Each row below holds a small network's activations on one input, seen along a few directions.
Each table varies a few parts of the input and shows all the possible inputs, shuffled.
A made-up example of a description, with smaller parts first: one of 6 places along a line, together with either a single point or one of 11 places around a ring or (one of 2 separate values, together with one of 8 places around a ring).
Shared parts are said once, and a part with two or three values counts as separate values.
(in the rows, 128 means zero)

Other details of the inputs shift rows strongly along two fixed directions, in all tables alike. That doesn't count.

Rows:
row 1: 95,94,111,123,161,118,143,113,67,98,129,160,105,163,107
row 2: 154,148,136,144,124,132,92,125,166,124,117,115,144,120,125
row 3: 147,144,133,144,133,146,89,111,171,127,117,125,139,124,124
row 4: 159,121,151,156,124,109,94,121,144,143,118,127,152,115,136
row 5: 93,94,112,121,162,119,143,115,67,99,128,160,105,165,107
row 6: 160,140,142,161,105,131,90,139,163,185,130,130,131,108,159
row 7: 142,160,133,126,134,171,88,172,138,91,105,160,105,152,134
row 8: 91,134,99,86,141,150,155,155,91,87,130,147,93,159,127
row 9: 162,141,153,156,104,139,84,137,152,179,118,135,146,105,158
row 10: 129,142,139,101,82,112,180,133,177,163,153,84,164,84,161
row 11: 110,140,131,93,100,127,208,133,156,136,158,100,146,102,139
row 12: 131,136,123,121,116,119,136,112,160,140,134,89,151,105,132
row 13: 159,150,149,130,120,158,114,134,176,159,118,121,122,106,137
row 14: 88,118,97,108,152,132,129,122,88,91,127,142,99,160,108
row 15: 102,141,112,81,124,151,203,149,127,103,146,108,123,130,126
row 16: 144,138,132,169,125,142,85,162,106,139,120,171,97,147,133
row 17: 144,138,140,103,97,122,169,129,170,178,137,73,143,81,147
row 18: 157,119,148,157,124,117,73,109,152,156,117,132,147,113,148
row 19: 139,140,125,145,147,142,71,132,131,99,107,152,115,152,112
row 20: 145,137,141,161,125,147,87,161,94,132,108,175,112,143,130
row 21: 113,101,125,122,132,105,138,114,105,137,133,122,132,131,131
row 22: 122,131,119,107,119,111,170,124,143,120,140,82,150,112,114
row 23: 125,134,119,114,118,111,165,120,139,116,141,85,148,111,114
row 24: 120,106,129,126,132,105,164,105,118,136,140,113,146,120,125
row 25: 117,134,123,88,111,119,211,150,111,130,141,89,116,109,119
row 26: 130,135,124,141,153,156,75,118,142,105,109,156,113,153,112
row 27: 101,137,123,84,96,110,222,153,121,112,156,102,137,112,130
row 28: 155,141,146,159,111,138,117,137,162,178,138,128,134,106,148
row 29: 94,95,108,118,151,113,133,117,64,107,129,153,103,161,118
row 30: 132,136,123,143,153,155,75,117,140,105,110,156,112,152,113
row 31: 116,101,125,118,129,92,172,122,95,122,140,111,140,125,119
row 32: 153,118,148,159,135,123,89,106,149,145,119,139,145,119,135
row 33: 133,113,132,151,144,126,66,116,109,127,111,164,116,149,134
row 34: 89,118,96,109,152,129,131,121,86,91,128,142,99,159,108
row 35: 132,138,122,146,151,154,75,114,138,103,112,156,113,150,114
row 36: 109,102,117,129,147,106,136,123,68,97,130,151,112,154,110
row 37: 133,135,124,123,116,118,134,111,160,139,135,90,152,102,133
row 38: 112,99,125,115,131,93,173,123,93,121,139,112,139,129,118
row 39: 156,141,154,155,111,145,114,137,152,172,125,134,147,103,147
Each input here is: one of 3 separate values, together with either one of 5 places around a ring or (one of 2 separate values, together with one of 4 places along a line).
- Changing only the choice among 3 separate values turns row 33 into row 4. The same change can be made to row 29. Which row results? => row 31
- Change only the place on the ring of 5 in row 13. List by row number the other rows that result. => row 11, row 15, row 28, row 39

Rows:
row 40: 99,144,100,108,165,170,94,144,110,58,111,174,73,185,105
row 41: 110,112,99,110,118,65,243,110,99,92,161,39,172,105,78
row 42: 103,100,96,102,137,91,246,78,104,141,161,38,142,97,85
row 43: 143,110,152,172,134,132,73,119,120,165,125,196,116,138,157
row 44: 103,80,137,97,105,49,227,142,58,118,153,103,157,113,135
row 45: 119,153,118,107,136,156,119,135,156,93,121,129,112,142,119
row 46: 99,98,109,144,143,123,81,122,63,151,123,189,72,164,143
row 47: 136,158,141,95,78,135,206,153,173,165,150,74,158,76,156
row 48: 72,89,79,131,189,130,56,80,55,96,114,186,73,191,110
row 49: 138,130,127,174,138,123,101,169,56,103,117,172,107,160,101
row 50: 185,181,164,147,109,167,44,125,251,147,99,114,156,98,150
row 51: 95,142,105,67,116,127,216,127,149,103,153,75,138,112,114
row 52: 118,152,122,117,132,172,114,172,107,106,119,175,86,157,135
row 53: 137,157,140,95,78,134,208,155,174,166,152,71,159,76,156
row 54: 187,118,179,186,122,125,30,67,243,194,113,121,201,86,166
row 55: 117,150,120,117,133,171,117,174,106,106,121,172,84,158,136
row 56: 127,113,123,162,154,143,112,138,56,146,118,172,77,159,100
row 57: 216,117,193,173,116,91,20,95,223,154,91,104,221,86,160
- Changing only one part turns row 40 into row 55. The same change can be made to row 45. Which row results? => row 52
- What do these inputs look like to the network? => one of 2 separate values, together with either one of 4 places along a line or one of 5 places around a ring
- A walk changes only the place on the ring of 5. It starts at row 57 and steps to row 41. List the rest of the walk in order. => row 42, row 48, row 54

Rows:
row 58: 142,150,138,126,114,147,144,146,153,146,132,121,121,114,131
row 59: 167,159,149,151,129,166,34,157,161,123,90,165,117,138,146
row 60: 151,112,147,164,138,121,57,131,107,143,107,171,118,142,140
row 61: 137,134,136,151,138,155,56,117,154,133,114,170,120,142,147
row 62: 151,115,150,138,81,77,183,114,162,194,156,64,192,66,155
row 63: 102,110,105,104,129,102,215,104,105,131,153,73,141,112,103
row 64: 152,136,149,155,148,165,46,118,163,138,103,174,118,140,140
row 65: 81,104,104,74,133,112,203,110,97,118,149,104,120,130,124
row 66: 83,130,98,86,116,121,215,147,88,99,155,107,125,135,118
row 67: 94,107,97,94,131,98,197,109,93,122,149,78,128,121,108
row 68: 166,112,164,143,87,82,184,114,171,204,149,59,198,59,151
row 69: 144,125,142,113,106,94,196,110,173,138,147,58,184,81,123
row 70: 165,159,147,152,126,165,43,152,165,141,99,163,103,134,146
row 71: 59,99,84,94,178,121,141,132,17,31,122,182,64,205,83
row 72: 154,160,141,157,121,162,64,149,163,140,114,162,112,133,144
row 73: 152,152,145,127,112,147,139,149,162,135,125,112,148,107,135
row 74: 50,101,65,111,179,131,140,120,10,56,133,183,60,204,81
row 75: 154,140,142,162,138,137,46,124,160,113,108,159,136,141,130
- Changing only one part turns row 64 into row 61. The same change can be made to row 73. Which row results? => row 66
- What do these inputs look like to the network? => one of 3 separate values, together with either a single point or one of 5 places around a ring
- Change only the choice among 3 separate values in row 58. List by row number the other rows that result. => row 70, row 72
- A walk changes only the place on the ring of 5. It starts at row 70 and steps to row 65. List the rest of the walk in order. => row 67, row 71, row 59
